A small network was shown many inputs. Here are its activations along a few directions, one row for each input.
In each table, some parts of the input vary, and every possible input appears once, in random order.
Descriptions start from the smaller parts, as in this example, which fits no table here: ring(5) and (point or ring(11) or (values(2) and line(6))).
Shared parts are said once, and a part with two or three values counts as separate values.
In the rows, 128 means zero.

Other details of the inputs vary at random and push rows far along three fixed directions, the same in every table; ignore that.

Rows:
x1: [165 106 164 137 101 127 120 108 153 150 117 133]
x2: [141 148  95 158 110 103 104 160 103 125  77  74]
x3: [153 108 178 138  86 104 147 118 144 162 118 158]
x4: [137 156 117 210  94  65 136 164  96 150  91 142]
x5: [178 101 161 121 106 123 142  98 164 142 102 135]
x6: [ 75 160 120 105 127 122 129 160  91 124 118 115]
x7: [182  97 101  99 133 122 108 121 175 109 118  93]
x8: [192 141  66 111 177 127 109 125 157  81 107  88]
x9: [ 71 129 170  47 173 175 116 112 160 121 182 146]
x10: [ 65 159 141 140 106 118 116 163  74 146 130 125]
x11: [136 146  70  99 166 144 100 136 141  85 152 111]
x12: [ 57 129 178 113 145 162 163 102 131 149 191 176]
x13: [ 53 147 163  78 177 182 147 117 127 130 182 184]
x14: [ 43 177 134 113 131 134 114 171  99 128 123 136]
x15: [228  82 151 102 121 126 115  90 183 132 130 114]
x16: [106 152 114 127 119 106 115 173 101 117 109 108]
x17: [ 89 171 101 171 130 107 116 170  69 131 127 119]
x18: [ 73 123 158  44 140 184 127 107 148 125 188 161]
x19: [165 147  85 134 156 116  99 138 128 108 131 102]
x20: [145  84 173 124  84 136 145 106 146 147 142 156]
x21: [135  69 188  80 134 151 159  70 151 138 145 144]
x22: [ 97  94 207 120  95 121 165 104 126 166 155 166]
x23: [194  91 129 143 120 138 142  83 169 132 124 145]
x24: [180 124  60 116 166 146 108 128 151  74 118  84]
x25: [ 94 160 134 226 102  71 126 169  96 159 101 146]
x26: [178  80 150 130  85 122 143 104 148 141 116 132]
x27: [ 36 133 181  69 139 173 145 112 136 141 188 155]
x28: [ 36 165 122 135 149 119 139 154  75 126 159 139]
x29: [170  99 167 137  93 125 135  89 150 162 106 135]
x30: [150 114 133 215  72  89 146 140 106 153 110 153]
x31: [ 88 166  75 176 116 103 122 171  72 120 109 116]
x32: [212  85 129 139 129 141 129  91 186 116 135 141]
x33: [140 157  69 103 181 148  99 122 133  95 128  91]
x34: [138 142  83  85 185 153 113 124 119  94 153  96]
x35: [144 114 128 215  84  78 148 137 118 167  99 150]
x36: [129 144  95  88 149 135 100 143 114 104 124  78]
x37: [ 81  97 186 120 143 150 180  81 112 155 160 181]
x38: [123 137 125 144 132 115 154 135 104 135 123 141]
x39: [182 124  85  90 157 131 104 143 155  81  94  68]
x40: [174 106 139 163 123 127 148 105 131 147 115 130]
x41: [192  91 128 115 105 135 121  95 176 124 108 118]
x42: [ 73 154  96 107 129 149 109 158 107 104 119 102]
x43: [123 137 133 172 116 101 146 153  99 140 120 148]
x44: [114 158  82 125 169 133 125 157 111  97 113 105]
x45: [140 156  77 106 182 150  90 132 139  90 140  97]
x46: [114 128 150 197  55  98 127 149 115 161  91 149]
Each input here is: values(2) and (point or line(4) or (values(3) and ring(6))).
Changing only the values(2) part turns x37 into x21. The same change can be made to x32. Which row results?
Answer: x46
Changing only the values(2) part turns x10 into x17. The same change can be made to x6. Which row results?
Answer: x38
Which other rows does x13 become when the values(2) part takes its other values? List them by row number.
Answer: x14
Which other rows does x35 become when the values(2) part takes its other values? List them by row number.
Answer: x7
Which other rows does x20 become when the values(3) part takes its other values? List them by row number.
Answer: x10, x16

Rows:
x47: [ 85 150 120 162 146  99 143 147  79 129 145 115]
x48: [127  85 160 119  75 142 157 112 150 149 109 136]
x49: [184 101 141 170  84  58 123 143 122 139  86  75]
x50: [ 41 163 148 133  70 141 137 158 106 149 128 170]
x51: [116 141  87 107 121 108 116 166  89  99  80  92]
x52: [ 71 141 160  35 182 160 124 116 131 117 151 102]
x53: [178 102 132 110 117 111 102 127 194 104 116 119]
x54: [135  98 143 153 124 147 157  81 136 160 119 157]
x55: [105 178  78 171 128 128 111 141 104 132 112 137]
x56: [168 118  67  54 160 136  88 130 121  71 120  57]
x57: [163 103 172 122 164 136 167  75 150 141 147 142]
x58: [175 137 123 171  64 109 110 128 148 147  79 117]
x59: [172 153  69  85 202 133 115 152 159  73 152  96]
x60: [ 87 166  82 158 121 131 128 156 106 117 126 153]
x61: [229 119 120 139 162 112 132 108 172 130 126 115]
x62: [144  94 150 128 118 163 148  75 150 148 179 185]
x63: [ 42 142 164  90 121 146 103 133 130 137 177 151]
x64: [141  98 172 131 147 123 184 102 140 133 148 156]
x65: [ 95 103 156 144  60 132 143 122 112 167 123 128]
x66: [108 112 202 104 110 146 127  92 173 163 146 168]
x67: [189 118 111 171  53 100 104 134 145 136 100 109]
x68: [ 69 165 142 155 139 162 114 161  86 134 120 136]
x69: [203  88 140 139 134 155 128 130 165 100 118 124]
x70: [129 137  51 202 112  91 109 157  86 119  91  91]
x71: [ 83 136 150  92 136 114 138 153 117 118 122 108]
x72: [127 181 106 120 144  97  85 173 113 127 102  97]
x73: [164 120 154 148  95  82 115 147 124 156 125 130]
x74: [186 102 153 128 145 126 150 103 155 145 177 148]
x75: [156 100 142 160 129 111 140 112 170 128 134 167]
x76: [112 149 127 168  82  86 127 152  67 156  57 111]
x77: [149 116 150 165 135 117 128  96 163 147 129 161]
x78: [135 141 121  41 176 141 104 149 156  94 154 120]
x79: [178 147  53  91 198 148 114 112 123  77 119  80]
x80: [157  89 152 119 136 142 184  87 126 133 139 173]
x81: [ 51 141 131  98 173 160 117 117 132 118 201 160]
x82: [ 61 154 125 134  91 140 123 142 100 151  94 106]
x83: [ 92 140 144 184 106 138 117 167  80 138 131 135]
x84: [ 42 128 124 109 147 168 158 121 106 129 153 169]
x85: [143 133  69  82 187 154 122 115 106  82 158  97]
Changing only one part turns x54 into x70. The same change can be made to x82. Which row results?
Answer: x65
What do these inputs look like to the network?
Answer: values(3) and (point or (values(2) and ring(6)))
Which other rows does x61 become when the values(2) part takes its other values? List them by row number.
Answer: x72
List by row number the other rows that have the values(3) part in common with x59.
Answer: x48, x50, x51, x53, x60, x64, x69, x71, x75, x78, x80, x84
Which other rows does x63 become when the values(2) part takes its other values? List them by row number.
Answer: x81
Which other rows does x76 become when the values(3) part takes its other values? List them by row number.
Answer: x51, x56
